Here are a small network's activations along a few directions, averaged over the inputs that share one value of a field.
Values that are neighbours, or in one group, have similar rows; names and order tell nothing.
In the rows, zero is written as 500.
Random noise pushes rows far along 12 fixed directions. That doesn't count. These rows show it; they differ only by the noise:
[375 377 447 491 626 530 600 480 319 447 358 524 410 605 288 390 386 694
 671 451 732 581]
[575 685 533 560 441 600 515 477 676 346 534 607 527 619 765 611 386 536
 463 465 248 318]
[500 519 574 478 652 721 466 635 753 493 555 471 376 342 763 585 459 590
 663 721 355 494]
[542 731 714 497 843 541 726 357 578 450 488 585 728 596 613 507 511 608
 338 643 669 339]
[373 606 554 307 486 565 624 241 619 354 311 519 286 728 420 584 323 577
 635 364 499 489]
[430 291 522 463 604 515 433 756 338 551 319 585 145 437 417 705 331 765
 669 425 360 663]
[604 446 649 453 345 504 575 486 695 547 388 433 446 436 545 716 457 615
 550 510 237 462]
[481 494 528 417 351 661 371 665 454 460 632 446 452 563 520 537 401 627
 470 623 651 510]
[413 335 549 680 781 308 622 479 316 442 518 415 361 594 536 613 575 509
 365 528 548 475]
[398 523 408 553 218 410 240 685 386 464 528 676 507 661 529 596 368 710
 324 378 353 536]
[576 532 528 365 404 441 438 569 624 641 438 426 342 323 400 614 567 389
 653 549 453 587]
[462 588 396 387 369 532 514 461 587 347 561 530 494 545 388 332 458 263
 647 281 689 511]
[590 379 502 446 237 359 604 411 618 510 458 364 435 423 486 505 465 426
 506 387 299 559]
[477 321 590 552 711 653 719 570 556 421 283 636 520 446 459 498 339 797
 770 364 438 492]


Values of ZEK:
vetok: [447 464 331 521 430 372 330 473 320 641 318 553 340 552 463 546 408 635
 512 475 306 654]
lolu: [662 700 492 419 883 716 674 491 293 269 576 719 314 581 717 405 246 343
 438 305 473 415]
mabud: [615 488 586 401 662 397 569 649 389 499 619 496 309 362 629 601 510 352
 273 474 440 574]
sif: [317 465 592 441 380 579 496 441 603 324 625 442 453 709 599 591 439 418
 386 314 536 439]
libo: [284 681 540 305 578 580 353 404 473 442 465 632 495 749 390 619 451 667
 386 542 726 494]
norip: [506 594 538 448 546 585 297 653 357 510 571 545 409 574 462 715 526 375
 455 489 643 446]
babuv: [451 558 423 589 385 323 353 462 534 633 453 544 673 470 318 484 743 360
 520 503 504 449]
gil: [698 438 584 519 432 580 742 396 490 446 409 394 417 525 535 610 441 567
 534 528 307 368]
mifas: [570 478 595 495 700 756 690 349 578 436 277 490 341 522 505 654 379 565
 831 512 393 361]
fab: [658 829 450 440 559 648 368 767 352 484 507 800 576 520 374 472 437 441
 636 432 756 424]
ruvum: [533 540 457 511 447 655 635 392 716 463 425 556 796 414 538 189 438 646
 671 525 460 476]
paf: [665 562 626 446 621 552 672 422 442 532 375 616 651 505 600 507 310 703
 435 506 410 477]
rolor: [565 783 495 404 509 410 571 315 517 464 532 555 501 593 565 374 448 249
 385 383 518 471]
pepup: [571 525 540 424 470 821 595 398 669 500 395 428 489 484 463 469 488 597
 784 607 490 407]
misev: [609 299 501 801 385 378 609 510 567 556 597 357 793 350 598 357 668 423
 440 527 338 435]
nom: [538 490 587 347 447 614 597 599 661 380 478 669 548 429 578 471 309 597
 515 262 377 540]
tera: [526 219 354 634 394 536 342 905 289 615 610 453 496 247 372 362 576 426
 651 444 576 642]
bovap: [674 519 621 419 391 574 390 673 547 714 405 551 485 325 449 726 517 590
 479 519 293 520]
golo: [483 582 543 576 536 328 606 214 495 414 572 296 425 694 558 580 638 298
 317 600 549 365]
zat: [374 245 232 669 243 561 353 535 490 463 544 452 653 476 360 266 556 616
 680 507 564 546]
faf: [384 667 272 411 337 572 231 400 644 440 582 472 212 547 569 508 533 191
 625 449 369 562]
vas: [611 515 518 565 569 468 565 422 552 556 442 474 513 436 616 582 508 432
 521 518 346 463]
gumiv: [297 395 388 577 533 554 449 541 570 378 618 483 493 475 545 349 577 429
 591 463 550 523]
supu: [409 313 526 428 579 680 493 581 521 365 573 516 486 450 471 432 414 576
 573 412 619 574]
vuku: [283 428 584 585 804 466 498 489 478 424 465 592 491 579 447 673 584 477
 551 410 619 452]
masal: [532 553 458 430 387 478 428 542 499 520 541 599 603 449 372 379 537 312
 501 348 569 499]
duvi: [757 470 521 408 422 313 739 354 196 652 440 358 532 498 401 325 420 465
 268 478 530 584]
ZEK is arranged as 6 separate groups.
- List the group mates of fab, in the order listed. => mabud, gil, ruvum, nom, golo, gumiv
- List the group mates of rolor, in the order listed. => sif, misev, tera, duvi
- List the group mates of masal, in the order listed. => babuv
- List the group mates of bovap, in the order listed. => lolu, pepup, faf
- List the group mates of zat, in the order listed. => libo, supu
